[139  91 102 174  81 154] : H
[143 175 169 131 172 133] : A
[119 139  81  96 151 148] : P
[102 139  81 125  85  93] : K
[122 102 167 122 106 176] : N
[102 139  81  91 174  83] : M
[106 152 113 104 100 129] : Z
back: [151  96  81]
P
which: [102 139  81 125  85  93]
K
back: [174  91  81 139 102]
M

[111 136 131 118 137 132 157 137 104 106 138  98  97 165 100 133 132 149
 105 110 105] : Q
[ 90 143 121 136 112 138 120 120  83 144 162 146 128 142  81 125 125 157
  83 154  82] : T
[134 120 121 136 143 120 138 112 131 120 114 127 137 145 127 121 121 116
 131 127 131] : C
[138 101 127 141 135 126 123 172 137 108 167  99 108 114 136 125 126 170
 138 112 138] : S
back: [ 98 138]
Q
back: [112 138 120 143 136 121 120]
C
back: [126 125 136 114 108  99 167 108 137 172 123 126]
S
back: [162 144  83 120 120 138 112 136 121]
T
back: [136 121 120 134]
C
back: [126 135 141]
S
back: [131 127 131]
C

[132 136  90 156 100 137  90 137 144 136 146 150 136 103 140 117 121 166
 154 148 101 116 130 126] = J
[126 134 126 117 140 128 124 121 129 124 117 122 129 137 122 141 136 121
 121 112 126 134 129 135] = G
[140 126 119 116 116 127 144 131 125 130 133 134 120 124 129 126 118 130
 118 134 129 119 126 120] = Y
[129 133 134 117 139 128 140 125 119 116 116 120 117 138 117 137 125 121
 106 124 126 130 130 125] = E
back: [121 136 141 122 137 129]
G
back: [124 120 134]
Y
back: [116 116 119 125 140]
E
back: [134 133 130]
Y
back: [135 129 134 126]
G

[132 113 105 121 115 135 109 121 138 118  99 126 117 128 146 129 100 135
 151 127 140 134 110 153 114 115 128 113] -> U
[107 153 129 131 128 132 155 143 134 141 146 140 122 130 117 132 144 118
 112 112 127 106 144 111 144 134 134 122] -> B
[156 156 138 137 125 117 148 163 138 128 139 120 124 135 127 140 145 115
  99 128 127 112 133 110 135 106 143 136] -> L
[ 98 120 121 132 127 136 136 110 144 146 134 144 130 132 111 119 136 133
 140 134 119 136 128 149 126 126 121 120] -> D
[147 118 140 125 132 116 114 128 109 111 110 125 128 134 148 126 123 123
 125 143 132 127 124 149 124 117 128 129] -> R
[132 154 134 126 133 121 159 150 117 127 139 128 128 116 123 147 134 118
 108 131 133 112 138 110 156 124 131 138] -> X
[142 151 140 132 117 131 136 151 123 119 124 121 122 137 131 135 146 118
 100 136 114 136 146 136 133 125 127 121] -> V
[ 98 120 121 132 127 136 136 110 144 146 134 144 130 132 111 119 136 133
 140 107 124 129 124 113 122 145 130 124] -> W
[149 135 135 120 142 103 142 140 118 115 124 134 137 116 143 148 139 125
 120 142 128 118 129 129 147 130 138 133] -> F
back: [135 115]
U
back: [121 126 126 149 128 136 119 134 140 133]
D
back: [138 156 156]
L
back: [139 127 117 150 159 121 133 126]
X
back: [146 141 134 143 155 132 128 131 129]
B

[ 93 163  97 156 148 159 162]  sulu
[ 93 163  97 156 148  94 125]  pubu
[ 93 163  95 151 159 129 112]  timez
[ 93 163  97 156 148 131 125]  tar
[156  96  93  93 155 108 120]  teti
back: [125 131 148 156  97 163]
tar
back: [155  93  93  96]
teti
back: [131 148 156]
tar
back: [151  95 163  93]
timez
which: [ 93 163  97 156 148  94 125]
pubu

[167 112 139 150 118 120] : Rut
[131 155 164  98 123 115] : vob
[132 115 118 126 125 106] : kud
[118 113 111 121 121 130] : les
[141 160 133 103 104 113] : vuzig
[132 115 118 127 158 128] : nesas
[121 155 108 104 137 116] : losi
[157 164  98 123 122 150] : nirig
[156 108 164  98 119 121] : puzug
[141 115 142 122 112 113] : mig
back: [104 103]
vuzig
back: [ 98 164 108]
puzug
back: [108 155]
losi
back: [116 137 104 108]
losi
back: [113 104 103 133]
vuzig

[140 148 160 126 166 118 117] : veta
[136 101 160 140 172 113 129] : bepe
[137 155 160 140 151 115 129] : runef
which: [136 101 160 140 172 113 129]
bepe
back: [172 140]
bepe
back: [151 140]
runef
back: [118 166 126 160 148]
veta
back: [160 101]
bepe
back: [129 113 172]
bepe
back: [151 140 160]
runef

[111 165  85 130] = vas
[103 130 165  85] = rer
[166  85  84 129] = bep
back: [ 85 165 111]
vas
back: [165 130 103]
rer
back: [130  85 165]
vas
which: [111 165  85 130]
vas
back: [ 84  85 166]
bep

[ 99 161 163 156  94 164] : Piga
[152 139  92 166  90  91] : volir
[ 91 164 103  90 157 117] : mufu
[151 126  90 167  89  91] : kimif
[154 116  91 166  90  91] : zon
[160 139  92  90 166  91] : daki
[112 164 167 148  91 165] : Sig
[ 92  91  92  93 165 166] : kero
[ 93  92  95  92 166 166] : Sokez
[166  93 158 150 133 125] : Pogi
[ 93 166  99 109 125 160] : Samam
[ 93  91  93  92 165 166] : Vef
back: [ 91  90 166  92 139]
volir
which: [166  93 158 150 133 125]
Pogi
back: [103 164  91]
mufu
which: [ 93  92  95  92 166 166]
Sokez
back: [92 93 91 93]
Vef
back: [125 133 150 158  93]
Pogi

[143 142 121 137 126 112 119] : Noba
[111 104 112 139 156 149 163] : defot
[143 145 142 112 138 113 139] : subad
[133 140 133 123 132 124 130] : mera
[130 124 133 125 147 123 157] : nosos
[133 133 140 139 115 128 111] : Somar
[128 110 119 134 124 138 134] : Vedev
[142 105 132 123 100 133 125] : Tig
back: [113 138 112 142]
subad
back: [133 140 133]
mera
back: [134 119 110]
Vedev
back: [139 113 138]
subad

[144 108 116 113 132] -> Mun
[153 148 102 146 152] -> tulu
[133 101 141 143 129] -> gili
[128 128 128 127 132] -> Sobor
[164 134 125 117 142] -> botul
[ 93 151 127 151 143] -> luget
[128 129 128 128 118] -> dular
[158 149 117 171 137] -> duki
[144 114 111 119 130] -> tem
which: [128 128 128 127 132]
Sobor
back: [102 148]
tulu

